These are the activations of a small neural network, seen along a few directions. Each row is one input.
In each table, some parts of the input vary, and every possible input appears once, in random order.
Descriptions start from the smaller parts, as in this example, which fits no table here: one of 4 places along a line, together with either a single point or one of 11 places along a line or (one of 2 separate values, together with one of 8 places around a ring).
Shared parts are said once, and a part with two or three values counts as separate values.

Other details of the inputs shift rows strongly along two fixed directions, in all tables alike. That doesn't count.

Rows:
r1: [-0.89 -1.59  1.50 -0.95 -5.64  2.38 -2.74 -5.66  2.14 -1.54  4.70 -0.47]
r2: [ 2.64 -0.30  0.40 -1.20  0.50  4.20 -1.35 -6.25  1.40  1.65  5.84 -2.96]
r3: [-2.43 -4.26  2.66 -2.17 -7.65  0.84 -2.52 -4.51  3.47 -4.03  4.39 -0.31]
r4: [ 0.32  3.23 -0.37  1.63  2.66 -1.69  1.07  1.43 -1.09  1.06 -3.28  0.17]
r5: [-2.12 -4.72  2.18 -3.53 -8.25  2.20 -2.58 -2.48  2.69 -3.87  4.57  0.03]
r6: [-3.29 -0.23  0.99  0.95 -2.44 -4.34  0.67  2.72  0.43 -3.26 -4.37  3.40]
r7: [ 0.50  3.89 -2.43  3.19  5.00 -2.83  0.86  5.26 -2.38  2.31 -5.16  1.28]
r8: [ 2.81 -1.39 -0.88 -0.50 -0.42  4.07 -1.70 -4.50  0.45  2.88  6.46 -3.29]
r9: [-4.23  0.94  0.04  2.40 -6.07 -4.43 -2.33  4.06 -0.19 -2.97 -4.05  3.65]
r10: [ 2.03 -1.18  0.77 -1.83  2.55  2.38  0.60 -3.32  0.87  1.13  3.72 -3.28]
r11: [ 0.10  3.31 -0.55  1.61  2.54 -1.87  1.18  1.55 -1.44  0.68 -3.25  0.38]
r12: [ 2.88 -0.01 -1.06 -1.32  6.03  2.27  2.13  1.36 -1.02  2.30  0.03 -1.07]
r13: [ 2.36 -0.45 -0.50 -0.52  4.53  0.58  2.33 -1.28 -0.50  2.20  0.45 -2.14]
r14: [ 2.24  0.23 -0.91  0.37  1.74  2.94 -1.50 -2.19 -0.06  2.60  4.04 -1.88]
r15: [ 2.55 -1.52 -0.18 -2.34  3.08  3.77  0.91 -0.92  0.29  1.57  2.93 -2.24]
r16: [ 1.59 -0.55 -0.88 -1.50  4.04  1.90  1.74  1.19 -0.71  1.41  0.17 -0.33]
r17: [ 3.14  2.11 -1.19  0.97  4.87  0.89  1.49 -1.51 -1.27  3.61 -0.47 -2.08]
r18: [-2.37 -2.28  1.99 -1.30 -4.88 -0.89 -0.86 -1.71  1.55 -3.40  1.55  0.29]
r19: [ 0.49 -0.38 -0.93 -0.17  2.07 -1.04  2.43  3.76 -1.40  0.42 -3.57  1.02]
r20: [-4.87  0.25  0.20  2.40 -7.06 -4.03 -2.57  3.33  0.06 -3.21 -3.39  4.77]
r21: [ 1.58  2.09 -0.31  0.86  2.91  0.76  0.43 -1.25 -0.19  1.79 -0.19 -1.29]
r22: [-0.06  0.17 -0.15 -0.68  1.77 -0.49  1.82  3.62 -1.28 -0.38 -2.39  0.77]
r23: [-4.80  0.47  0.50  2.27 -7.87 -4.33 -2.76  3.52 -0.17 -3.92 -3.28  3.99]
r24: [-0.13  2.16 -0.88  1.34  6.00 -3.22  3.24  3.79 -1.66  0.97 -5.45  1.58]
Description of these inputs: one of 4 places along a line, together with either a single point or one of 5 places along a line.
Question: The inputs of r9 and r5 match in every part but the place on the line of 4. If r20 is changed in the same way as r9 into r5, which row does it become?
Answer: r16
Question: A walk changes only the place on the line of 5. It starts at r24 and steps to r6. List the rest of the walk in order.
Answer: r3, r10, r18
Question: Which other rows agree with r1 in the place on the line of 4? List them by row number.
Answer: r2, r4, r11, r17, r21
Question: A walk changes only the place on the line of 4. It starts at r8 and steps to r17. List the rest of the walk in order.
Answer: r13, r19
